Each row below holds a small network's activations on one record, seen along a few directions.
Each row is followed by the record's values for the fields KUNUS, GUZUB, TIKAB, SOL, NAT.
Not every record has every field; a missing one is written absent.
The largest differences between rows may come from other fields.
(in the rows, 500 means zero)
Strong random noise was added to every row along 19 fixed directions; ignore it. To show where, here is one row again and again, with new noise each time:
[397 484 312 273 523 481 496 463 631 604 603 554 373 741 518 608 454 420
 565 624 321 478 462 501 412 451 461 404 413 494 468 655 489 553 429 508]
[558 717 426 366 724 446 624 304 507 338 495 576 350 493 551 563 531 495
 427 488 590 635 467 487 391 544 594 519 403 388 479 672 326 662 460 481]
[506 735 508 547 275 439 536 523 615 655 456 472 634 669 481 490 549 715
 668 579 419 416 609 693 378 505 570 325 473 433 456 256 321 521 595 488]
[345 783 628 540 401 626 444 525 598 536 796 619 509 402 495 483 707 537
 515 557 487 550 567 375 313 552 426 381 465 550 403 537 591 569 698 351]
[603 531 577 636 257 576 454 541 567 515 633 471 660 597 595 455 518 708
 518 358 464 419 474 499 597 479 487 413 604 677 459 376 553 469 499 461]
[420 640 377 351 462 380 433 508 663 557 422 519 374 678 501 419 414 494
 557 606 248 445 386 351 496 587 489 531 625 540 539 513 465 442 477 638]
[411 416 549 309 479 563 319 727 647 648 582 524 305 381 559 676 501 329
 423 520 536 596 667 468 568 544 601 470 584 590 490 526 504 412 436 641]
[546 299 503 327 515 379 656 288 667 368 450 658 553 577 655 425 383 528
 528 565 293 540 555 570 545 467 538 295 562 616 641 606 354 493 488 334]
[543 556 519 318 456 547 652 385 478 469 659 485 433 594 549 520 395 726
 438 479 561 572 518 395 412 557 456 474 417 574 533 526 603 708 560 447]
[268 554 604 486 384 380 598 557 562 502 452 350 427 542 555 436 617 635
 478 519 559 443 474 227 475 544 653 558 743 704 382 476 561 496 597 663]
[647 450 566 416 536 647 286 434 642 549 470 794 431 427 614 490 153 551
 434 617 407 592 643 450 510 654 353 508 449 646 575 512 506 559 492 691]
[607 309 334 515 458 565 756 564 295 411 557 435 484 555 655 691 372 576
 467 355 581 638 405 545 497 454 380 485 372 712 720 628 848 676 529 617]
[331 350 419 659 586 493 427 489 450 364 616 590 558 399 535 603 547 278
 606 571 493 586 480 396 454 519 439 433 339 493 541 591 694 609 499 435]
[678 634 463 588 509 697 512 832 482 754 556 444 553 691 625 386 507 533
 496 378 454 498 295 584 585 417 460 528 585 621 485 348 436 537 651 548]
[513 428 795 356 601 727 252 392 686 533 659 553 561 622 683 447 448 673
 402 518 481 344 701 589 604 376 443 578 546 534 174 661 229 462 430 493]
[485 416 472 650 598 596 422 331 490 612 327 582 420 350 479 545 475 453
 385 526 685 493 384 439 426 399 524 479 503 576 359 481 567 545 483 535]
[480 535 547 501 428 500 440 686 480 490 518 452 445 308 407 450 484 453
 486 418 510 612 411 338 574 662 523 477 570 517 684 344 628 525 628 492]
[481 617 682 544 487 646 239 417 506 514 631 425 630 557 585 613 505 672
 509 395 543 430 549 601 478 376 398 513 417 335 327 388 555 641 417 425]
[308 527 602 626 388 517 365 555 609 627 454 433 506 370 502 610 658 480
 565 475 552 499 486 488 505 454 551 271 545 510 423 338 490 488 615 348]
[506 599 404 473 618 521 573 722 435 492 558 237 408 510 820 680 560 420
 543 389 561 608 495 588 619 440 464 573 460 485 586 533 481 467 604 405]
[416 214 491 557 296 417 665 612 567 516 554 543 638 549 549 463 461 506
 621 588 414 462 563 454 455 504 610 344 572 742 553 446 639 533 611 602]

[530 579 550 597 455 494 454 578 471 456 384 594 448 262 506 624 577 476
 460 438 594 708 644 563 585 655 483 421 530 540 679 431 484 424 486 530]	KUNUS: absent / GUZUB: tezen / TIKAB: tesu / SOL: sen / NAT: absent
[463 495 492 634 448 386 468 374 693 412 394 471 490 347 643 513 285 531
 713 646 464 401 570 320 483 684 532 394 412 544 446 423 376 485 745 460]	KUNUS: bon / GUZUB: tezen / TIKAB: pufum / SOL: sen / NAT: absent
[539 488 702 625 695 670 490 381 474 344 452 510 598 421 697 433 420 645
 442 376 473 419 338 529 453 341 330 632 544 531 356 698 558 653 706 598]	KUNUS: bon / GUZUB: basu / TIKAB: tesu / SOL: dasub / NAT: gazaz
[416 798 393 490 639 454 411 399 474 484 332 492 331 547 553 652 607 461
 472 522 496 596 475 572 468 484 382 540 438 372 533 601 432 469 379 486]	KUNUS: bon / GUZUB: tezen / TIKAB: tesu / SOL: sen / NAT: absent
[493 374 557 434 533 531 450 408 447 596 443 371 428 485 267 509 395 555
 376 456 689 354 362 440 406 402 593 611 506 373 311 419 625 646 447 639]	KUNUS: bon / GUZUB: tezen / TIKAB: pufum / SOL: dasub / NAT: gazaz
[525 296 516 621 411 407 569 498 520 352 500 384 592 426 505 467 406 545
 576 429 549 355 455 378 528 532 655 537 574 548 424 449 563 516 552 625]	KUNUS: bon / GUZUB: tezen / TIKAB: tesu / SOL: sen / NAT: absent
[444 564 545 515 451 558 251 504 545 494 604 452 523 577 648 632 473 553
 544 509 430 458 660 540 575 493 328 573 455 450 449 516 542 414 375 498]	KUNUS: absent / GUZUB: tezen / TIKAB: tesu / SOL: sen / NAT: absent
[380 551 476 474 695 625 424 592 543 761 490 592 387 675 547 573 441 364
 528 533 495 596 253 352 452 492 442 414 412 503 312 411 482 829 590 494]	KUNUS: absent / GUZUB: basu / TIKAB: pufum / SOL: dasub / NAT: gazaz
[588 522 636 500 406 518 596 460 636 594 431 529 526 370 538 526 467 613
 440 352 512 450 385 533 343 377 633 348 673 543 403 382 582 638 636 556]	KUNUS: veve / GUZUB: basu / TIKAB: tesu / SOL: sen / NAT: absent
[650 424 327 680 611 499 356 600 510 560 379 501 466 464 668 550 259 331
 611 600 560 540 552 478 713 666 471 582 377 505 508 346 340 428 497 527]	KUNUS: absent / GUZUB: tezen / TIKAB: pufum / SOL: dasub / NAT: gazaz
[421 579 592 590 575 534 458 601 430 428 351 432 576 549 499 349 347 688
 620 486 292 493 337 387 509 623 267 606 480 441 633 442 525 697 797 688]	KUNUS: bon / GUZUB: basu / TIKAB: tesu / SOL: sen / NAT: absent
[430 666 663 569 421 471 467 547 622 437 523 458 520 561 540 485 589 710
 540 490 517 460 605 439 516 616 551 480 515 564 371 525 271 541 619 646]	KUNUS: bon / GUZUB: basu / TIKAB: pufum / SOL: dasub / NAT: gazaz
[434 576 472 660 661 582 406 555 417 507 538 515 566 468 558 390 683 333
 525 625 530 535 587 589 588 462 386 592 419 449 493 567 373 298 508 284]	KUNUS: bon / GUZUB: tezen / TIKAB: pufum / SOL: dasub / NAT: gazaz
[500 639 380 538 407 493 542 572 548 762 469 524 477 654 512 421 455 503
 534 631 418 410 415 415 321 452 516 561 598 585 403 346 630 512 540 681]	KUNUS: absent / GUZUB: basu / TIKAB: pufum / SOL: sen / NAT: absent
[639 615 483 464 457 429 551 534 628 534 320 360 402 233 583 506 315 498
 539 467 451 424 441 574 444 512 567 499 593 417 595 374 491 393 781 527]	KUNUS: bon / GUZUB: tezen / TIKAB: tesu / SOL: dasub / NAT: gazaz
[248 390 504 366 603 460 517 398 466 581 254 480 300 711 495 601 552 585
 421 544 510 665 407 433 644 503 356 313 476 612 607 585 423 607 440 380]	KUNUS: absent / GUZUB: basu / TIKAB: tesu / SOL: sen / NAT: absent
[603 521 643 383 459 552 548 417 404 403 530 529 595 453 439 464 478 668
 444 473 535 550 682 678 501 508 444 533 459 394 587 499 467 504 456 424]	KUNUS: absent / GUZUB: tezen / TIKAB: tesu / SOL: dasub / NAT: gazaz
[442 474 442 576 476 421 361 414 537 399 606 455 594 614 508 528 585 443
 619 513 452 432 509 484 599 515 513 435 414 409 446 478 397 436 341 273]	KUNUS: veve / GUZUB: basu / TIKAB: tesu / SOL: dasub / NAT: gazaz
[457 501 684 542 492 478 549 526 541 421 595 449 575 334 519 509 633 490
 499 371 589 558 488 477 465 452 657 357 566 430 470 355 515 645 624 306]	KUNUS: bon / GUZUB: tezen / TIKAB: tesu / SOL: dasub / NAT: gazaz
[519 612 526 705 552 671 368 601 506 595 638 615 577 613 593 453 509 500
 496 500 457 499 373 410 437 465 334 524 433 619 404 495 621 650 591 601]	KUNUS: bon / GUZUB: basu / TIKAB: pufum / SOL: sen / NAT: absent
[390 431 504 306 659 421 683 347 508 477 431 456 397 608 615 474 437 539
 464 626 486 479 532 475 384 401 487 585 505 532 448 684 454 576 563 511]	KUNUS: bon / GUZUB: tezen / TIKAB: pufum / SOL: dasub / NAT: gazaz
[530 543 543 628 578 436 442 424 618 352 495 487 572 269 648 598 516 360
 614 538 511 387 602 663 386 422 605 481 423 357 380 590 403 455 619 511]	KUNUS: veve / GUZUB: basu / TIKAB: pufum / SOL: dasub / NAT: gazaz
[470 406 384 412 402 302 562 591 406 370 469 321 504 602 542 596 422 519
 608 595 476 477 736 568 605 630 526 690 467 442 636 504 536 353 326 673]	KUNUS: absent / GUZUB: basu / TIKAB: tesu / SOL: dasub / NAT: gazaz
[514 606 415 519 648 442 667 372 350 428 258 476 523 567 623 418 529 534
 474 574 424 532 503 682 468 380 330 658 518 454 638 620 485 389 491 488]	KUNUS: absent / GUZUB: tezen / TIKAB: pufum / SOL: sen / NAT: absent
[504 326 458 341 443 450 505 489 544 601 374 597 476 563 312 568 417 460
 503 584 434 487 560 680 469 481 538 376 470 446 575 490 446 483 368 597]	KUNUS: veve / GUZUB: tezen / TIKAB: tesu / SOL: sen / NAT: absent
[660 603 441 476 491 625 572 510 552 726 545 502 335 519 629 516 519 529
 330 473 717 541 512 399 504 470 637 507 592 734 356 423 412 436 463 456]	KUNUS: bon / GUZUB: basu / TIKAB: tesu / SOL: sen / NAT: absent
[504 495 504 410 579 628 296 297 534 520 469 590 378 456 369 522 408 543
 404 507 460 488 457 499 512 499 310 469 383 421 514 626 476 485 434 420]	KUNUS: bon / GUZUB: tezen / TIKAB: tesu / SOL: sen / NAT: absent
[594 571 449 233 465 472 509 509 545 335 785 363 400 506 573 594 468 554
 486 306 421 572 524 431 580 561 491 486 444 405 672 600 501 504 447 360]	KUNUS: bon / GUZUB: tezen / TIKAB: pufum / SOL: sen / NAT: absent
[459 456 507 476 467 489 491 712 423 529 465 328 485 367 387 470 545 378
 475 370 508 446 363 485 501 431 587 603 647 430 563 432 669 431 541 615]	KUNUS: bon / GUZUB: tezen / TIKAB: pufum / SOL: sen / NAT: absent
[546 637 530 447 522 435 478 515 523 493 314 471 386 545 542 596 504 574
 435 376 543 598 470 536 598 545 582 460 580 506 553 458 330 521 402 591]	KUNUS: bon / GUZUB: tezen / TIKAB: pufum / SOL: sen / NAT: absent
[467 440 527 710 641 421 368 477 450 434 239 632 539 237 504 406 533 243
 460 552 503 606 449 473 544 498 529 559 629 486 622 410 574 405 447 525]	KUNUS: absent / GUZUB: basu / TIKAB: pufum / SOL: dasub / NAT: gazaz
[621 523 529 416 492 494 558 423 494 399 511 570 563 564 333 386 459 585
 512 502 411 498 497 607 565 602 432 422 426 416 603 540 321 512 510 373]	KUNUS: veve / GUZUB: basu / TIKAB: tesu / SOL: sen / NAT: absent
[503 440 450 457 554 513 360 585 551 353 508 480 477 434 472 590 438 359
 595 380 335 466 373 544 623 534 430 497 436 369 577 671 450 456 506 556]	KUNUS: absent / GUZUB: tezen / TIKAB: tesu / SOL: dasub / NAT: gazaz
[597 666 385 795 415 506 604 298 403 586 409 546 554 467 524 370 535 602
 453 492 626 470 297 331 352 415 482 483 551 701 460 319 737 516 552 395]	KUNUS: bon / GUZUB: tezen / TIKAB: pufum / SOL: dasub / NAT: gazaz
[330 487 375 517 559 474 388 559 491 427 525 556 417 500 328 656 661 290
 531 580 469 476 527 602 440 481 489 533 372 400 471 801 506 419 382 708]	KUNUS: bon / GUZUB: tezen / TIKAB: tesu / SOL: dasub / NAT: gazaz
[521 431 545 642 278 417 458 362 556 446 472 409 596 428 445 457 410 623
 557 384 474 367 322 326 515 523 530 372 592 543 488 282 684 535 534 371]	KUNUS: veve / GUZUB: basu / TIKAB: tesu / SOL: sen / NAT: absent

Here are new rows. What are their fields?
[435 290 439 437 347 303 753 633 458 338 651 402 586 460 478 608 564 438
 660 522 511 615 716 583 511 599 651 310 391 453 733 447 527 532 550 360]	KUNUS: bon / GUZUB: tezen / TIKAB: tesu / SOL: sen / NAT: absent
[361 590 315 427 612 409 656 348 500 489 482 496 289 561 585 595 453 453
 501 732 570 454 543 340 248 505 504 682 416 539 341 741 615 554 530 728]	KUNUS: absent / GUZUB: tezen / TIKAB: pufum / SOL: dasub / NAT: gazaz
[548 386 443 584 517 490 476 371 493 288 480 586 383 360 712 780 441 466
 418 387 605 642 539 474 582 521 428 455 431 697 582 746 679 527 374 620]	KUNUS: absent / GUZUB: tezen / TIKAB: pufum / SOL: dasub / NAT: gazaz
[627 440 241 701 464 477 477 480 434 556 345 494 538 554 394 513 511 372
 526 524 511 343 390 677 521 391 530 582 481 475 449 542 505 298 329 662]	KUNUS: absent / GUZUB: tezen / TIKAB: pufum / SOL: dasub / NAT: gazaz
[289 485 471 636 433 418 410 788 544 558 382 386 536 521 536 585 540 408
 708 551 372 478 490 516 530 554 493 466 507 494 531 438 477 463 635 701]	KUNUS: bon / GUZUB: basu / TIKAB: pufum / SOL: dasub / NAT: gazaz
[525 406 406 566 407 668 383 441 378 580 349 560 362 471 381 619 377 627
 407 497 613 573 530 470 639 626 247 503 365 662 596 599 558 403 384 611]	KUNUS: absent / GUZUB: tezen / TIKAB: pufum / SOL: sen / NAT: absent
[563 640 517 452 673 510 551 200 519 483 525 441 449 467 774 583 406 607
 496 604 632 526 661 535 403 447 434 540 343 364 398 463 393 582 553 219]	KUNUS: absent / GUZUB: basu / TIKAB: tesu / SOL: sen / NAT: absent
[586 402 517 569 489 488 582 371 464 449 494 401 575 502 666 591 421 637
 514 483 686 501 668 557 499 472 584 498 407 524 440 412 438 562 469 450]	KUNUS: bon / GUZUB: basu / TIKAB: pufum / SOL: dasub / NAT: gazaz
[684 637 434 355 527 698 527 562 467 752 574 424 384 572 427 434 389 584
 434 489 556 497 422 573 527 503 395 507 388 434 509 413 378 481 623 318]	KUNUS: bon / GUZUB: tezen / TIKAB: pufum / SOL: sen / NAT: absent
[357 462 497 551 473 517 465 456 497 657 357 543 495 505 521 674 577 466
 517 510 480 585 457 611 413 348 425 279 473 492 547 410 621 585 479 409]	KUNUS: absent / GUZUB: basu / TIKAB: tesu / SOL: sen / NAT: absent
[389 451 415 412 419 350 645 638 521 496 605 436 479 503 406 455 552 401
 599 657 448 482 622 447 443 615 609 515 520 446 543 470 509 447 589 517]	KUNUS: absent / GUZUB: basu / TIKAB: tesu / SOL: sen / NAT: absent
[448 498 563 223 475 447 513 536 626 476 555 333 387 420 458 552 515 480
 480 396 365 414 450 534 501 428 555 488 639 333 498 565 476 443 565 443]	KUNUS: absent / GUZUB: basu / TIKAB: tesu / SOL: sen / NAT: absent
[392 488 514 487 452 497 502 408 535 524 542 564 555 688 486 383 611 574
 481 606 400 434 566 510 504 435 425 496 563 578 436 592 454 383 401 422]	KUNUS: bon / GUZUB: tezen / TIKAB: tesu / SOL: sen / NAT: absent
[507 776 358 495 694 543 575 457 381 607 454 418 359 680 644 523 670 533
 405 479 637 628 460 480 551 460 414 628 482 504 479 533 374 462 392 333]	KUNUS: bon / GUZUB: tezen / TIKAB: tesu / SOL: sen / NAT: absent
[493 682 430 472 429 212 530 281 567 250 289 318 419 252 647 688 442 538
 542 501 452 409 615 592 393 484 536 650 605 360 580 582 614 273 461 628]	KUNUS: veve / GUZUB: basu / TIKAB: tesu / SOL: dasub / NAT: gazaz
[699 503 256 542 574 539 719 415 424 629 423 668 468 379 399 412 463 379
 461 657 527 536 498 662 312 450 503 493 406 465 605 509 471 424 581 445]	KUNUS: absent / GUZUB: basu / TIKAB: tesu / SOL: sen / NAT: absent
[525 402 557 544 501 530 479 500 474 355 650 453 518 512 499 508 534 542
 425 337 560 473 391 408 587 487 523 526 524 558 438 594 587 594 465 514]	KUNUS: bon / GUZUB: basu / TIKAB: tesu / SOL: dasub / NAT: gazaz
[642 612 438 530 453 402 668 628 446 405 469 579 526 440 388 391 413 526
 558 598 498 583 606 557 440 738 558 550 422 468 696 450 431 519 652 674]	KUNUS: bon / GUZUB: tezen / TIKAB: tesu / SOL: dasub / NAT: gazaz
